A small network was trained on invented records. Each row is its activation on one of them, seen along a few directions.
Each row is followed by the record's values for the fields U, E, M, P.
A field that a record lacks is written none.
The largest differences between rows may come from other fields.
(in the rows, 500 means zero)
Random noise pushes rows far along 8 fixed directions. That doesn't count. These rows show it; they differ only by the noise:
[455 457 562 537 680 654 447 510 324 675 399 517 508 484 401 593 613 523
 395 416 257 480 524]
[682 566 422 382 516 585 520 414 628 406 557 519 520 477 427 405 680 594
 353 529 544 593 441]
[423 476 714 534 678 556 442 460 581 506 439 405 600 236 544 691 487 495
 248 572 251 662 498]
[530 419 640 521 590 623 458 410 209 702 286 623 402 479 519 508 604 542
 417 498 311 343 515]
[279 321 499 610 572 672 421 469 294 548 512 307 354 380 537 508 559 503
 639 361 274 339 474]
[582 607 535 453 460 516 413 370 515 555 454 604 390 617 471 481 669 535
 424 513 574 562 460]
[716 510 379 370 491 667 571 391 542 431 528 572 473 482 458 320 716 603
 374 512 574 491 432]
[279 479 438 577 452 706 445 379 512 486 555 404 299 580 558 461 592 454
 603 345 577 572 458]
[486 594 589 495 524 459 423 348 624 289 546 306 413 465 568 476 565 596
 502 562 376 669 476]
[328 370 429 555 453 415 349 537 442 574 501 432 536 490 294 605 283 481
 642 380 577 444 522]

[729 707 567 284 401 555 545 418 648 666 348 878 514 544 540 527 708 524
 131 689 717 571 454]  U: none / E: none / M: m1 / P: p2
[542 429 454 480 436 407 395 494 648 478 604 489 572 374 380 560 465 464
 466 472 667 528 426]  U: u1 / E: none / M: none / P: p1
[275 527 488 600 596 619 526 557 457 470 533 302 450 513 621 522 469 462
 632 424 303 527 551]  U: none / E: none / M: m2 / P: p2
[223 393 650 620 377 403 434 468 495 503 449 403 445 427 628 614 175 372
 640 516 594 503 495]  U: u2 / E: e7 / M: m1 / P: p1
[292 509 624 572 603 424 267 639 484 653 648 284 431 260 560 781 755 424
 507 479 131 375 402]  U: none / E: none / M: m1 / P: p1
[521 304 187 400 456 601 614 677 343 441 548 438 599 449 279 357 341 617
 687 379 544 195 547]  U: u2 / E: e6 / M: m1 / P: p1
[517 594 522 486 521 501 515 617 579 637 502 609 574 510 520 621 544 429
 334 535 512 519 503]  U: u2 / E: e6 / M: m1 / P: p1
[482 606 456 525 595 544 515 541 577 386 684 308 475 602 524 452 657 488
 549 438 337 636 475]  U: u2 / E: e7 / M: m1 / P: p1
[616 568 504 579 453 420 457 368 520 414 600 517 351 670 569 371 603 450
 636 487 597 540 446]  U: u1 / E: none / M: none / P: p1
[554 370 565 545 498 400 377 396 408 443 508 486 440 453 454 482 465 525
 597 489 494 431 473]  U: u1 / E: none / M: none / P: p1
[571 613 526 486 482 681 720 263 570 192 456 457 328 621 808 211 604 589
 524 586 475 673 495]  U: none / E: none / M: m1 / P: p1
[593 466 462 429 389 325 470 519 538 459 503 511 545 449 456 478 423 556
 563 580 570 380 470]  U: none / E: none / M: m1 / P: p1
[686 655 420 316 481 470 557 491 505 426 453 600 523 605 390 382 577 668
 437 592 520 495 542]  U: u2 / E: e2 / M: m1 / P: p2
[609 656 378 405 502 612 576 479 537 451 468 567 476 718 428 372 668 610
 426 483 518 617 557]  U: u2 / E: e4 / M: m1 / P: p2
[167 306 392 680 482 645 562 511 658 426 575 429 581 501 460 569 168 299
 591 320 775 722 539]  U: u2 / E: e5 / M: m1 / P: p1
[540 569 676 525 529 395 525 433 352 520 254 588 480 628 572 499 380 565
 512 603 364 505 580]  U: none / E: none / M: m1 / P: p1
[567 505 377 471 494 876 626 436 351 622 444 738 366 763 490 332 771 465
 427 344 635 530 489]  U: u2 / E: e7 / M: m1 / P: p1
[815 622 436 303 620 466 537 532 425 452 480 500 565 563 327 389 751 717
 407 546 274 425 498]  U: u2 / E: e3 / M: m1 / P: p1
[416 325 556 516 329 669 546 402 380 663 338 751 408 456 633 471 364 342
 437 483 815 392 459]  U: u2 / E: e7 / M: m1 / P: p1
[515 612 396 484 553 626 403 424 475 498 565 572 360 831 313 433 801 513
 534 324 569 676 493]  U: u2 / E: e5 / M: m1 / P: p1
[648 585 568 413 445 239 240 650 407 774 531 612 461 479 346 697 765 549
 451 593 417 218 391]  U: u2 / E: e6 / M: m1 / P: p1
[513 615 533 477 410 237 359 529 441 559 419 565 453 732 385 572 377 570
 613 537 567 480 552]  U: u2 / E: e6 / M: m1 / P: p1
[654 631 473 384 364 229 375 469 573 348 629 425 427 465 464 443 626 644
 577 651 492 388 439]  U: u2 / E: e2 / M: m1 / P: p2
[415 444 436 508 473 566 494 504 568 388 595 367 464 454 538 467 474 527
 600 451 517 514 484]  U: u1 / E: none / M: m2 / P: p1
[543 480 428 384 478 576 726 434 633 260 401 571 662 463 496 350 199 600
 388 572 668 669 605]  U: u2 / E: e2 / M: m1 / P: p1
[865 431 380 341 475 544 674 484 407 455 513 638 570 369 487 289 662 603
 390 592 531 267 443]  U: u2 / E: e1 / M: m1 / P: p1
[432 488 527 486 587 683 604 476 557 357 482 412 501 413 640 474 490 554
 387 521 379 609 522]  U: u2 / E: e6 / M: m1 / P: p1
[347 363 388 626 435 710 715 405 441 315 520 386 376 535 744 258 278 448
 753 400 576 458 532]  U: none / E: none / M: none / P: p1
[535 466 582 476 544 409 457 553 473 587 416 587 654 468 384 631 354 471
 371 530 497 542 513]  U: u2 / E: e7 / M: m1 / P: p1
[502 558 633 527 625 545 548 393 565 397 387 538 563 559 510 541 404 530
 387 511 438 819 585]  U: none / E: none / M: none / P: p1
[618 523 351 486 563 622 555 451 607 321 677 427 457 569 454 350 756 539
 504 449 519 599 425]  U: u2 / E: e5 / M: m1 / P: p1
[560 532 447 532 365 348 402 421 494 462 592 533 338 689 476 404 595 474
 695 493 689 440 430]  U: u2 / E: e5 / M: m1 / P: p1
[458 566 617 532 650 568 451 464 621 452 515 467 580 530 417 625 507 491
 344 452 395 841 525]  U: u1 / E: none / M: none / P: p1
[416 520 546 578 492 526 509 497 691 491 639 441 543 352 633 611 558 384
 424 504 576 616 417]  U: u2 / E: e1 / M: m2 / P: p1
[418 593 452 510 559 553 496 554 363 627 448 445 419 722 433 497 606 536
 603 404 361 447 536]  U: u2 / E: e3 / M: m1 / P: p2
[433 573 327 482 426 462 471 549 584 361 625 381 453 677 420 455 477 565
 664 417 582 554 519]  U: u2 / E: e6 / M: m1 / P: p1
[515 604 648 541 473 355 434 424 438 532 438 565 411 592 605 489 534 533
 549 583 462 483 508]  U: u2 / E: e2 / M: m2 / P: p1
[213 527 375 603 445 629 609 497 641 303 608 281 402 598 655 405 352 418
 726 375 581 660 539]  U: none / E: none / M: m1 / P: p1
[399 486 632 526 445 431 394 452 613 507 480 472 485 386 559 627 445 422
 413 531 556 558 463]  U: u2 / E: e3 / M: m1 / P: p1
[606 565 616 457 694 641 737 472 403 537 269 632 625 578 521 467 441 578
 300 553 322 650 634]  U: u2 / E: e1 / M: m1 / P: p1
[465 515 469 427 659 618 506 639 367 605 423 486 586 505 362 582 530 598
 434 453 269 439 586]  U: u2 / E: e6 / M: m1 / P: p2
[617 542 410 482 608 639 652 566 408 553 494 523 543 579 535 371 645 505
 464 452 356 401 508]  U: u2 / E: e3 / M: m1 / P: p1
[692 496 386 339 364 558 531 489 752 437 728 526 492 326 563 406 765 477
 349 584 711 458 306]  U: u2 / E: e7 / M: m1 / P: p1

Which values does each new row have?
[548 381 573 552 616 497 449 445 199 486 413 439 405 504 486 438 550 607
 655 464 206 325 527]  U: none / E: none / M: none / P: p1
[610 534 673 459 546 467 416 465 343 810 312 806 489 540 446 643 632 458
 267 529 525 474 502]  U: u2 / E: e1 / M: m1 / P: p1
[413 442 425 521 432 674 686 476 549 511 384 601 550 572 536 425 292 422
 471 438 743 570 539]  U: u2 / E: e3 / M: m1 / P: p1
[392 443 428 596 538 777 635 454 431 643 391 722 479 768 470 465 457 373
 465 335 706 629 560]  U: u2 / E: e5 / M: m1 / P: p1
[440 383 361 472 532 494 428 595 583 396 791 204 524 187 450 552 641 517
 552 451 386 383 398]  U: u2 / E: e1 / M: m1 / P: p2
[433 391 389 482 353 468 502 540 387 597 487 597 441 499 454 423 397 483
 652 461 689 270 491]  U: u2 / E: e2 / M: m1 / P: p1
[485 414 492 451 439 522 426 648 602 817 571 619 572 204 491 694 646 317
 279 515 647 294 328]  U: u2 / E: e3 / M: m1 / P: p1
[520 423 459 516 569 621 572 582 432 507 567 423 523 395 575 467 595 535
 524 489 352 346 474]  U: u2 / E: e6 / M: m2 / P: p1
[733 488 553 509 498 426 608 513 437 598 383 717 636 461 565 454 440 441
 388 602 534 401 516]  U: none / E: none / M: m2 / P: p1
[684 414 424 448 654 673 539 441 467 465 458 659 616 547 264 435 573 571
 337 411 531 664 528]  U: u1 / E: none / M: none / P: p1
[701 524 602 419 501 389 496 479 483 531 396 627 567 409 509 524 555 548
 352 637 434 444 492]  U: none / E: none / M: m1 / P: p1
[605 517 652 486 679 309 454 489 691 148 658 163 634 190 543 570 521 594
 427 679 134 629 473]  U: u2 / E: e5 / M: m1 / P: p1
[468 448 497 580 610 556 536 522 601 384 629 361 576 389 527 515 491 440
 508 453 368 615 498]  U: none / E: none / M: none / P: p1
[485 528 304 367 469 735 658 529 520 440 456 555 516 627 417 384 443 586
 485 431 655 533 576]  U: u2 / E: e6 / M: m1 / P: p2
[419 583 640 432 464 593 500 480 588 689 299 722 519 483 550 666 468 437
 250 586 622 626 538]  U: none / E: none / M: m1 / P: p2
[474 601 462 490 496 762 623 361 466 499 408 563 339 726 628 358 677 508
 448 434 548 595 517]  U: u2 / E: e3 / M: m1 / P: p2
[567 589 522 436 533 539 576 435 647 222 613 310 499 462 609 398 591 588
 461 577 356 657 477]  U: u2 / E: e7 / M: m1 / P: p1
[502 520 581 522 441 613 439 338 442 581 465 584 280 565 617 460 721 473
 483 454 552 485 428]  U: u1 / E: none / M: none / P: p1
[511 539 492 522 444 435 366 605 303 847 489 632 363 589 504 584 774 417
 570 465 444 188 395]  U: none / E: none / M: m1 / P: p1
[647 467 321 337 472 469 490 664 686 614 599 622 769 348 236 604 504 482
 323 508 730 489 449]  U: none / E: none / M: m2 / P: p2
[521 684 391 450 485 437 527 549 562 457 496 444 519 778 352 456 497 577
 598 472 520 585 557]  U: u2 / E: e3 / M: m1 / P: p2
